These are the activations of a small neural network, seen along a few directions. Each row is one input.
In each table, some parts of the input vary, and every possible input appears once, in random order.
Descriptions start from the smaller parts, as in this example, which fits no table here: values(2) and (point or ring(9) or (line(4) and ring(5))).
Shared parts are said once, and a part with two or three values counts as separate values.

Other details of the inputs vary at random and push rows far along two fixed directions, the same in every table; ignore that.
These rows show it; all are for the same input, with only those details redrawn:
3, 2, -4, 5, 1, 0, 0, 1, 5, 3, -8, 10, -9, 5, 4, 7
52, -34, 8, 46, 14, 46, 13, 111, 18, 29, 67, -34, 15, -50, 102, -60
-18, 1, 1, -26, 28, 7, 16, 6, 2, 12, -5, -27, 33, -2, -33, -24

Table:
R1: -16, 3, 11, -25, 21, -2, 19, -9, -13, 4, 9, -28, 35, -6, -28, -34
R2: 7, -2, -8, 3, -10, 7, -6, -13, 5, 0, 6, -1, -6, -8, 0, 18
R3: 4, 5, 1, 4, 2, -8, 3, -2, 4, -1, -9, 9, -8, 4, 7, 5
R4: 1, 4, 2, 6, -2, -7, -5, -8, -6, -3, 7, 11, -15, 7, -1, 2
R5: 3, -2, -11, 2, -9, 10, -8, -10, 3, 2, 5, -1, -9, -6, 0, 17
R6: 4, 4, 5, 7, -2, -9, -2, -11, -4, -6, 7, 10, -12, 4, 0, 3
R7: 46, -32, 12, 45, 7, 37, 13, 100, 0, 21, 79, -32, 8, -43, 99, -64
R8: -5, 3, 0, 11, -21, -3, -22, 3, -14, -9, 1, 6, 1, 0, -5, 10
R9: -20, -2, 1, -27, 27, 9, 18, 10, 0, 10, -3, -26, 32, 1, -33, -23
R10: 4, 5, 3, 6, -5, -10, 2, -14, -10, -6, 4, 9, -11, 4, 5, -1
R11: 0, 5, 2, 11, -23, -7, -19, 1, -11, -13, 2, 6, 5, -2, -4, 9
R12: 2, 2, 4, 5, -3, -8, -3, -9, -6, -5, 5, 11, -14, 5, -1, 2
R13: -17, -3, 2, -26, 17, 10, 12, -5, 2, 9, 10, -34, 33, -14, -38, -18
R14: 1, 5, 1, 6, -4, -8, -1, -11, -12, -3, 4, 9, -14, 7, 4, -1
R15: -2, -1, -3, 4, -4, -5, -5, -5, -4, -2, 7, 11, -16, 5, -5, 6
R16: -1, 2, 0, 7, -15, -7, -17, 10, -7, -13, -14, 7, 6, 3, 6, 4
R17: 5, -2, 0, 1, -11, 2, -3, -14, 7, -1, 6, 4, -6, -8, 0, 14
R18: 3, 3, 0, 3, 1, -7, 3, 0, 2, -1, -10, 10, -10, 5, 7, 4
R19: 3, -1, -5, 8, -4, 0, -7, -8, 0, 2, 6, 10, -13, 0, -6, 7
R20: 3, 5, 7, 3, 0, -12, 8, -9, -3, -4, -11, 9, -4, 8, 16, -2
R21: 5, 0, -2, 4, 0, -1, 2, 0, 5, 1, -10, 10, -8, 3, 4, 7
R22: -3, -4, -6, 1, -9, 6, -5, -6, 2, -1, 7, 4, -13, -1, -3, 15
R23: 0, -1, -6, 3, -9, 5, -7, -9, 3, 1, 5, 3, -12, -4, -2, 13
R24: -7, 0, 0, 6, -14, -3, -18, 14, -8, -11, -11, 8, 3, 7, 6, 7
R25: 2, 0, -5, -1, -3, 5, -2, 0, 10, 2, -8, 2, -9, 2, 8, 10
R26: -20, -6, 0, -23, 23, 9, 11, 2, -5, 10, 12, -27, 29, -5, -42, -23
R27: 0, 6, 4, 4, 4, -8, 2, 0, -1, -2, -7, 10, -11, 12, 10, 2
R28: -3, 3, 4, 2, 4, -7, 3, 4, -2, -3, -5, 11, -12, 15, 9, 4
R29: -21, 2, 8, -26, 27, -3, 23, 1, -10, 6, -8, -29, 33, 3, -21, -34
R30: -23, 0, 3, -28, 28, 3, 18, 10, -2, 9, -2, -26, 30, 2, -30, -26
R31: 1, 3, 5, 3, 3, -9, 4, -2, -1, -4, -9, 10, -10, 10, 9, 2
R32: -22, 4, 7, -25, 29, -2, 21, 2, -9, 8, -6, -29, 32, 5, -22, -33
R33: 5, -3, -3, 7, -6, -1, -5, -9, 0, 0, 4, 10, -12, -2, -6, 7
R34: 5, 2, 2, 5, -6, -8, -3, -12, 0, -2, 6, 11, -9, -3, -1, 5
R35: 7, -1, 0, -3, -6, 1, 0, -6, 13, 0, -8, 4, -3, -2, 9, 10
R36: 8, -2, -7, -1, -4, 6, -2, -5, 12, 1, -9, -2, -4, -2, 8, 15
R37: 5, -4, -9, 1, -10, 8, -6, -11, 3, 1, 4, -1, -8, -8, 0, 17
R38: 2, 3, 2, 5, -6, -9, 1, -12, -12, -5, 2, 9, -13, 5, 4, -2
R39: 5, 0, -2, 0, -4, 2, 0, -4, 12, -1, -9, 2, -6, 0, 7, 11
R40: 7, -2, 1, 6, -7, -3, -3, -13, 3, 0, 6, 12, -7, -4, -4, 8
R41: 7, -4, -9, -2, -5, 7, -3, -4, 9, 2, -10, -1, -6, -1, 8, 14
R42: 2, 6, 5, 5, 2, -12, 8, -7, -4, -4, -11, 8, -7, 10, 15, -2
R43: 2, -3, -4, 2, -10, 4, -5, -10, 3, 0, 4, 3, -11, -6, -2, 13
R44: -16, 0, 5, -23, 23, 0, 13, -3, -4, 8, 11, -29, 31, -10, -38, -28
R45: -23, -1, 8, -25, 25, 2, 13, 2, -10, 5, 14, -27, 27, 2, -37, -29
R46: 8, 1, 2, 3, -1, -3, 3, -5, 8, 0, -9, 11, -4, 1, 5, 7
R47: 0, 5, 0, 8, -15, -9, -15, 8, -4, -14, -12, 7, 8, 3, 6, 5
R48: -3, 2, 1, 10, -23, -5, -20, 2, -14, -12, 0, 6, 2, -2, -4, 9
R49: 1, 2, -3, 6, -3, -6, -6, -7, -3, 1, 6, 10, -15, 2, -3, 4
R50: 7, -3, -5, 0, -11, 6, -5, -15, 6, 0, 6, 0, -3, -10, 2, 19
R51: 1, 5, 4, 9, -24, -7, -17, -1, -10, -14, 2, 7, 8, -4, -2, 9
R52: 3, 2, -4, 5, 1, 0, 0, 1, 5, 3, -8, 10, -9, 5, 4, 7
R53: -3, 3, 2, 3, 1, -9, 6, 0, -7, -3, -9, 8, -11, 16, 14, 0
R54: 4, -2, -4, -1, -5, 3, 0, -2, 9, 0, -10, 3, -8, 1, 8, 9
R55: 0, -5, -11, 1, -9, 11, -7, -7, 2, 0, 7, 0, -10, -4, 0, 19
R56: 3, 0, -2, 6, -5, -7, -4, -9, -3, -1, 4, 10, -14, 0, -4, 4
R57: -4, 4, -1, 7, -13, -5, -18, 10, -7, -10, -12, 7, 5, 5, 6, 6
R58: 1, 5, -2, 3, 2, -6, 1, 1, 2, 1, -8, 10, -11, 6, 7, 4
R59: 6, -1, -2, 9, -5, -3, -4, -11, 2, 0, 6, 10, -10, -2, -6, 8
R60: -9, 0, 1, 10, -21, 0, -22, 6, -16, -11, 2, 7, 0, 2, -5, 12
R61: 3, 6, 7, 5, 4, -10, 4, -3, 1, -5, -8, 10, -8, 9, 9, 3
R62: 5, 4, 3, 2, 0, -8, 3, -4, 5, -1, -8, 11, -6, 2, 8, 4
R63: 5, -2, -10, -1, -4, 9, -4, -2, 10, 4, -9, -2, -7, 1, 9, 14
R64: 10, -3, -4, -4, -6, 5, -2, -8, 13, 1, -9, -1, -1, -3, 9, 15
R65: -16, 1, 13, -25, 23, 0, 15, -6, -6, 4, 13, -27, 33, -7, -33, -30
R66: 2, 5, 2, 5, -17, -9, -15, 6, -3, -15, -12, 8, 11, 2, 8, 4
R67: 3, -5, -11, -3, -4, 10, -3, 1, 8, 2, -7, 0, -8, 3, 9, 15
R68: -17, 3, 14, -27, 29, -2, 20, 0, -1, 5, -4, -26, 36, 0, -25, -29
R69: -22, -4, -1, -32, 22, 13, 15, 7, 5, 9, -4, -33, 31, -1, -30, -19
R70: 6, 2, -1, 5, 0, -2, 3, -2, 7, 0, -9, 10, -6, 2, 3, 8
The inputs of R59 and R70 match in every part but one. If R13 is changed in the same way as R59 into R70, which row does it become?
> R39
The inputs of R54 and R43 match in every part but one. If R36 is changed in the same way as R54 into R43, which row does it become?
> R2
Describe the family of inputs behind these rows.
> values(2) and line(5) and (point or line(6))
Which other rows does R27 become when the line(6) part takes its other values? List them by row number.
> R25, R32, R52, R58, R63
A walk changes only the line(5) part. It starts at R20 and steps to R42. List the rest of the walk in order.
> R29, R32, R53
List by row number the other rows that have the values(2) part and the line(5) part in common with R46.
> R20, R35, R62, R64, R66, R68
Which other rows does R52 become when the values(2) part takes its other values? List them by row number.
> R19
Which other rows does R32 become when the values(2) part takes its other values? List them by row number.
> R14
Which other rows does R44 become when the line(5) part takes its other values? List them by row number.
> R15, R34, R49, R56
List by row number the other rows that have the values(2) part and the line(5) part in common with R65.
> R1, R17, R34, R40, R50, R51
